Each row below holds a small network's activations on one input, seen along a few directions.
Each table varies a few parts of the input and shows all the possible inputs, shuffled.
A made-up example of a description, with smaller parts first: one of 6 places along a line, together with either a single point or one of 9 places around a ring or (one of 2 separate values, together with one of 8 places around a ring).
Shared parts are said once, and a part with two or three values counts as separate values.

Other details of the inputs shift rows strongly along two fixed directions, in all tables alike. That doesn't count.

Rows:
R1: [  1  -5  10  10 -40  -3  -3   3 -14  -6   2  31]
R2: [  5   7   3  -2 -17   0  -1  -3  10   2  13   0]
R3: [ 18  32   0  14  28 -13   7   6   3 -17  20 -21]
R4: [  1   2   0   8 -13   0  -5   8  12  -6   4 -11]
R5: [  1  -9   9   9 -37 -10 -11   2 -13  -3  -3  30]
R6: [ 14  20   2  14  18 -18   0   2  -5 -10  13 -10]
R7: [13  1 -5  4 -9  1 -8  1 16 -2 14 -5]
R8: [ 22  32 -18  -2  22 -14   1  14   6  -8   9 -13]
R9: [  3  -7   8  -3 -24   4  -9 -10   6   5   5  11]
R10: [ 13  27 -21  -5  38  -7  -2  15  21  -3   5 -40]
R11: [-28 -22   2  -8  24  12  10  -7 -19  22 -21   6]
R12: [ 18  28 -16  -1  24 -16  -1  16  10 -12   4 -17]
R13: [  0 -10  14   2 -43  -5 -14 -11   3  11   1  19]
R14: [ 14   6  -5   9  -6 -14  -6   7   5  -4  10  -1]
R15: [ -1 -14  14   1 -51   0 -21  -8  -2   0   7  22]
R16: [-24 -12   9 -15  15  18  19 -16 -16  17 -22   2]
R17: [  7  14  -5   1   9  -6   5  11   2 -13   1  -3]
R18: [  9   6   2   7 -11   1  -2   4  19  -1   8  -7]
R19: [-23 -18   4 -16  17  18   9 -17 -17  12 -20   0]
R20: [ -2  -9  17   4 -46   1  -7  -9   5   5   5  18]
R21: [-26 -21  -1  -5  28   7  16  -6 -29  14 -24  14]
R22: [-30 -13   7 -15  17  18  17 -13 -21  18 -15   8]
R23: [ 16  17 -14  -4  22  -1  -6  11  20  -8  13 -26]
R24: [ 22  19 -17   1  25  -6  -1  10  14 -14  17 -19]
R25: [  7  -1  -1   4 -10   0 -11   5  15  -8   2 -13]
R26: [-11  -4 -11 -13  54  19  19  -8  -2  13 -12 -14]
R27: [ 14   9 -10   1  15  -5  -2   9   8 -14  11 -10]
R28: [ -6 -11  17   5 -52  -1 -11  -7   2  -2  -1  12]
R29: [  8   8   1   7 -10  -8  -1  13   3 -15   5   1]
R30: [ 11  11  -4  -3 -12  -8  -7  -4  13   7  11  -3]
R31: [ -7 -19  13  12 -43  -4 -16  -1   3   3  -8  11]
R32: [-16  -4 -11 -14  56  13  21  -1 -19   1 -17  -4]
R33: [-30 -21   5  -6  20  19  17  -5 -17  15 -18   5]
R34: [ 13   0   1   2 -10   1 -10   3  17  -6   2  -9]
R35: [ -8 -11  15   5 -51   0 -12  -6  -2  -1   2  15]
R36: [ 13  12   3  -5 -14  -9 -11  -3  14   2   0  -9]
R37: [ 16  20 -12  -1  23  -6  -2   8  24   3   7 -25]
R38: [-19  -5 -10 -15  47  18  23  -8 -30   7 -17  12]
R39: [-19 -21  -3  -5  27  16  18 -13 -24  10  -9  16]
R40: [-28 -23   4  -4  25  13  25  -5 -27   9 -18  12]
R41: [  3 -10  20  22 -30  -9 -11  -9 -16 -13  12  25]
R42: [ 13   8  -4  -4 -13   0  -8  -5  13   0  16  -3]
R43: [ 18  31 -12  -2  22  -8   6  18  10 -16  10 -15]
R44: [  8  10   1  -3 -16 -10 -13  -1  13  -1   1 -12]
R45: [ 22  27 -16  -4  24  -7  -3  14  10 -18  11 -13]
R46: [ -4 -16  11  12 -43   2  -6  -3   4   4   7  17]
R47: [-27 -24   0  -7  22  20   9  -8 -16  11 -19   2]
R48: [13 15 -8  5 12 -4  9  8  8 -6 15 -9]
R49: [ 12   4  -4   8  -7 -15  -7   9   5  -6   7  -1]
R50: [-19 -16   5 -18  19  20  11 -19 -16  15 -20   4]
R51: [ -1 -11   3   7 -21  -3  -7  -3   4  11   4  10]
R52: [ 17  32 -21 -16  36  -1  -3   5  20  -9  12 -40]
R53: [ -2 -18  15  10 -43  -4 -15  -3   4   5  -8  14]
R54: [ 13   3  -4   6  -7  -7  -9   8   5 -16   8   1]
R55: [-26 -21   3  -3  25  14  25  -7 -26  11 -14  13]
R56: [-21 -20  -3  -4  28   8  20 -12 -27  20 -14  16]
R57: [  3   2   3   8 -13  -1  -4   7  15  -7   0 -13]
R58: [-26 -19   0  -7  27   6  16  -4 -30  12 -26  16]
R59: [ -5 -12  13   4 -50  -7 -19  -7  -3   5  -1  16]
R60: [  8   4   5   6 -14   0  -3   5  17  -5   1 -11]
R61: [ 14  27 -11 -11  18  -9  -7   6  16   1  10 -24]
R62: [ -4 -17  14  14 -40  -4  -5   4  -9  -8   0  24]
R63: [ 10  10  -8  -1   9  -4  -3   7   2 -16   2   0]
Each input here is: one of 3 separate values, together with either a single point or one of 8 places along a line or (one of 2 separate values, together with one of 6 places around a ring).
- The inputs of R41 and R3 match in every part but the choice among 3 separate values. If R45 is changed in the same way as R41 into R3, which row does it become? => R43
- The inputs of R28 and R44 match in every part but the choice among 3 separate values. If R4 is changed in the same way as R28 into R44, which row does it become? => R10
- Change only the choice among 3 separate values in R37. List by row number the other rows that result. => R18, R26
- Change only the choice among 2 separate values in R23. List by row number the other rows that result. => R15

Rows:
R64: [-10   5  -3  -5  34   2  16  -3 -16   2  -6  -3]
R65: [ 1 12 -2  1 21 -3 12  2 -6 -1  2 -2]
R66: [ 29  20  -1  12 -21 -11 -14  11  33 -17  23 -23]
R67: [-11  -4 -12 -11  40   5  16  -1 -19   7 -15   5]
R68: [ 10   7   7  -4 -32  -5 -12 -12   9   6  15   7]
R69: [ 32  31  -7   4 -17 -20 -14  14  18 -20  20  -6]
R70: [-42 -45  17  -4   0  27  17 -21 -31  22 -27  26]
R71: [-12 -25  10   5 -34   0 -11  -3  -8   6 -11  22]
R72: [ 12  14 -11   0   9  -6  -7   8  19  -3   5 -20]
R73: [  8  17  -5  -5   8  -6  -2   9  12  -6   1 -17]
R74: [  4  -6   1   4 -17  -1  -3   2  -6 -10   4  19]
R75: [ -3  -3   8   1 -25  -2  -7  -3   2   3  -3   3]
R76: [ 12  13  -7   3  16  -2   1   6   2 -15  10  -6]
R77: [-3  3 -5  2 27  3 12  2 -9 -6  3 -4]
R78: [-17  -9  -8 -12  38  11  13  -3 -10  15 -19  -7]
R79: [-17   0  -4 -16  32  10  14  -4 -10  11 -18  -9]
R80: [ -1 -19  13  11 -49   0 -15   3   3  -8   2  18]
R81: [  6   9  -7  -3  11   4   0   4  15  -4   5 -20]
R82: [ -1   3  -8  -1  30  -1   7   2 -11  -1  -5   0]
R83: [-16  -1  -3 -16  31  11  14  -6  -9  12 -17 -10]
R84: [-16 -18  16   4 -18   2   1 -10 -26   3 -10  31]
R85: [  4 -13  14  21 -46  -5  -8   2  -5 -10  12  27]
R86: [  6   9  -9  -4  11   3  -1   9  14  -7   2 -18]
R87: [  9   9 -10  -1  12  -6  -5  12  13  -5   0 -15]
R88: [-13 -15  16   3 -21   2   1 -10  -7   8  -8  10]
R89: [ 15  11  -6   2  -7  -1  -9  10  21 -11  11 -17]
R90: [-15 -24  12  -7 -23  16   0 -23 -12  19   0  26]
R91: [-14  -7  -3  -6  36   8  15  -6  -6  13 -14 -11]
R92: [  2 -15  12  12 -45  -6 -16  -1   4   1   1  15]
R93: [ 12  13  -8   7  11 -12  -2  10   3  -9  11  -8]
R94: [ 10  18  -3  -3   7  -5  -1   2  13  -1   5 -20]
R95: [ 15  16 -10  -9   7  -4  -6  -5  15   8  15 -11]
R96: [  5  -7   7  17 -26 -10  -6   4  -5  -4   7  19]
- Describe the family of inputs behind these rows. => one of 3 separate values, together with either a single point or one of 4 places along a line or one of 6 places along a line
- The inputs of R75 and R81 match in every part but the choice among 3 separate values. If R69 is changed in the same way as R75 into R81, which row does it become? => R74
- Change only the place on the line of 6 in R87. List by row number the other rows that result. => R71, R72, R78, R91, R92

Rows:
R97: [-29 -29  -7 -21  28  28   7  -7  -9  14 -29  -7]
R98: [-31  -8   4 -24  30  15  21 -28 -12  42 -21  -5]
R99: [-17  -9 -13 -19  46   2  14 -14 -33  25 -21  20]
R100: [ 29  34 -22 -12  35 -15 -13   8  11 -14  14 -21]
R101: [  8 -25   8  19 -23  15   4 -18 -14  -7  38  44]
R102: [  7  13 -27 -18  38   3   0  13  25  10  -5 -33]
R103: [ 30  22   6  20 -44 -20 -23  11  47  -2  28 -29]
R104: [ 19  36  -6 -18  21  -1  -5  -7  31   0  12 -48]
R105: [-33 -18  -2  -2  39  13  33   7 -25  11 -32   7]
R106: [  7  21 -21 -14  38   2   5  22   7 -20  -6 -23]
R107: [ -7 -20  24  27 -28  -6  -7  -7 -17  -9   3  19]
R108: [-27 -26  -7   6  52   8  25   1 -29  14 -24  10]
R109: [ 39  29   2  35 -30 -38 -21  17  24 -19  35 -10]
R110: [-11 -33  10  13 -39   5  -8   3  11  13  -9   9]
R111: [ 35  15   4  17 -51   2  -4   5  19 -30  53  18]
R112: [-22  -4   0 -11  47   0  25 -22 -36  28 -16  14]
R113: [-15 -24  26  12 -40  11 -10 -13   6   4  -4  -1]
R114: [ -2 -24  -2  12 -28 -13 -15   6 -15   2  -4  36]
R115: [ 20  35 -28  -9  28 -14   2  29  17 -15   2 -21]
R116: [ 21  41 -17 -20  23  -7  -4  12  12 -18   4 -23]
R117: [-25  -6  16   8  -1   0  22  -2 -22   9 -16  13]
R118: [ 16  33  -9  -9  49 -11   5  -4  -1  -6  11 -26]
R119: [ 28  32  13  22 -39 -20 -14  20  24 -35  24 -19]
R120: [ -3  -1   6  -9 -40  -8  -9  -3 -16   7 -10  35]
R121: [ -6 -32  12  27 -27  -1 -10   7 -12 -16  -5  21]
R122: [-33 -23   3  -3  36  22  27   5 -25  -3 -32   1]
R123: [ -8 -19  11 -14 -43   9 -23 -17   5  10  -9  12]
R124: [ -6   5  18  -1 -43 -11   2  -9 -18  10  -4  27]
R125: [ 17  19 -24 -13  51  31  19 -10  33   4  37 -38]
R126: [ -6 -16   6 -12 -43   1 -19 -14   6  25  -8  19]
R127: [ 25  21 -26  -1  37 -12 -11  22  14 -23  10 -24]
R128: [-13 -36  15  12 -39  14 -12   0   9  -3 -12   2]
R129: [ -8   0  24  -2 -41  -3  -2 -11 -18  -5  -5  20]
- The inputs of R103 and R117 match in every part but one. If R102 is changed in the same way as R103 into R117, which row does it become? => R115
- Describe the family of inputs behind these rows. => one of 3 separate values, together with either a single point or (one of 2 separate values, together with one of 5 places around a ring)
- Change only the place on the ring of 5 in R99. List by row number the other rows that result. => R108, R109, R112, R114
- Change only the choice among 2 separate values in R98. List by row number the other rows that result. => R104

Rows:
R130: [-26 -22   4 -12   9  17   9 -12 -10  18 -19   3]
R131: [ -6  -2  -2  -5  12  -6   5   0 -12   7 -14   7]
R132: [ 11  30 -13 -19  40   2   7  -3  16   4   2 -34]
R133: [ -9   9 -11 -11  43   5  15   4 -15  -2 -12  -8]
R134: [ 27  10  11  26 -59 -25 -26  15  17 -25  24   3]
R135: [ 10 -12   9  16 -50  -7 -14  -4   1  -5  17  28]
R136: [ -7   4  -9 -10  45  12  19   2 -13  -4  -5  -7]
R137: [ 25  17  -4   7 -36 -14 -22  16  35  -9  13 -20]
R138: [ 4  4 -4  4 14 -8  0  1  0  1  4 -6]
R139: [ 17   3  15  25 -51 -15 -17   7   9 -17  20  13]
R140: [-32 -28  14  -2   0   7  14  -8 -35  12 -29  29]
R141: [ 24  30  -8  -7   0  -6  -8   4  27  -3  17 -29]
R142: [ 13  15  -7   6  17  -6   1   4   8  -1  13 -10]
R143: [  7   3  -3   0 -14  -9 -10   3  -3  -4   3  10]
R144: [-37 -51  12   3  -5  24   6 -10 -20  13 -32  21]
R145: [  8  25 -15 -16  41   6   7  -1  19   5   6 -36]
R146: [ 12  25 -16  -4  47   2  18   7   7 -12  11 -25]
R147: [ -8 -23  19   5 -54   2 -15 -10   3   7   2  20]
R148: [-31 -38   8  -6   0  19  11 -17 -36  16 -19  39]
- Describe the family of inputs behind these rows. => either a single point or one of 6 places along a line or (one of 2 separate values, together with one of 6 places around a ring)
- Start at R138 and move only the place on the ring of 6, one step at a time. The first step leads to R131. Which rows follow, in order? => R143, R148, R135, R142

Rows:
R149: [ 50  41  -8  25 -32 -35 -27  33  41 -37  30 -26]
R150: [-12 -22   0  -2  -4   8   3  -6 -20   2  -6  27]
R151: [ -6  11 -10  -9  47   3  14   7   4   0 -15 -32]
R152: [ 16   9  12  13 -53 -24 -19   5   3  -8  11  20]
R153: [  5  12 -17 -17  36  10   6   2  17   6  -1 -25]
R154: [-16 -20  12   4 -17  11   4  -4  -2   6  -8   3]
R155: [  9  -7   5   4 -46  -8 -27   5  10  -3   1  10]
R156: [-14 -12  11  -1  -2   6  11 -13 -28   7  -4  27]
R157: [ -4 -12  -1   1 -18  -6  -8   3  -9   2  -7  21]
R158: [-20 -12  13  -8 -12   1   0 -13 -15  14 -17  12]
R159: [-15 -11  12  -6 -17  10   4 -17  -7  16  -5   8]
R160: [  2   7 -20 -14  53  11  12  -2   5   5   2 -19]
R161: [ 20  20  -8  10  12  -5  -2  12  24 -15  22 -26]
R162: [-14 -16  12   0  -6  10   8 -20 -18  15   0  19]
R163: [ -1  13 -12  -1  59   7  21   8  -5  -9  -2 -19]
- The inputs of R149 and R161 match in every part but one. If R152 is changed in the same way as R149 into R161, which row does it become? => R162
- Describe the family of inputs behind these rows. => one of 3 separate values, together with one of 5 places around a ring
- Change only the place on the ring of 5 in R150. List by row number the other rows that result. => R153, R155, R157, R160
- Change only the choice among 3 separate values in R158. List by row number the other rows that result. => R151, R155
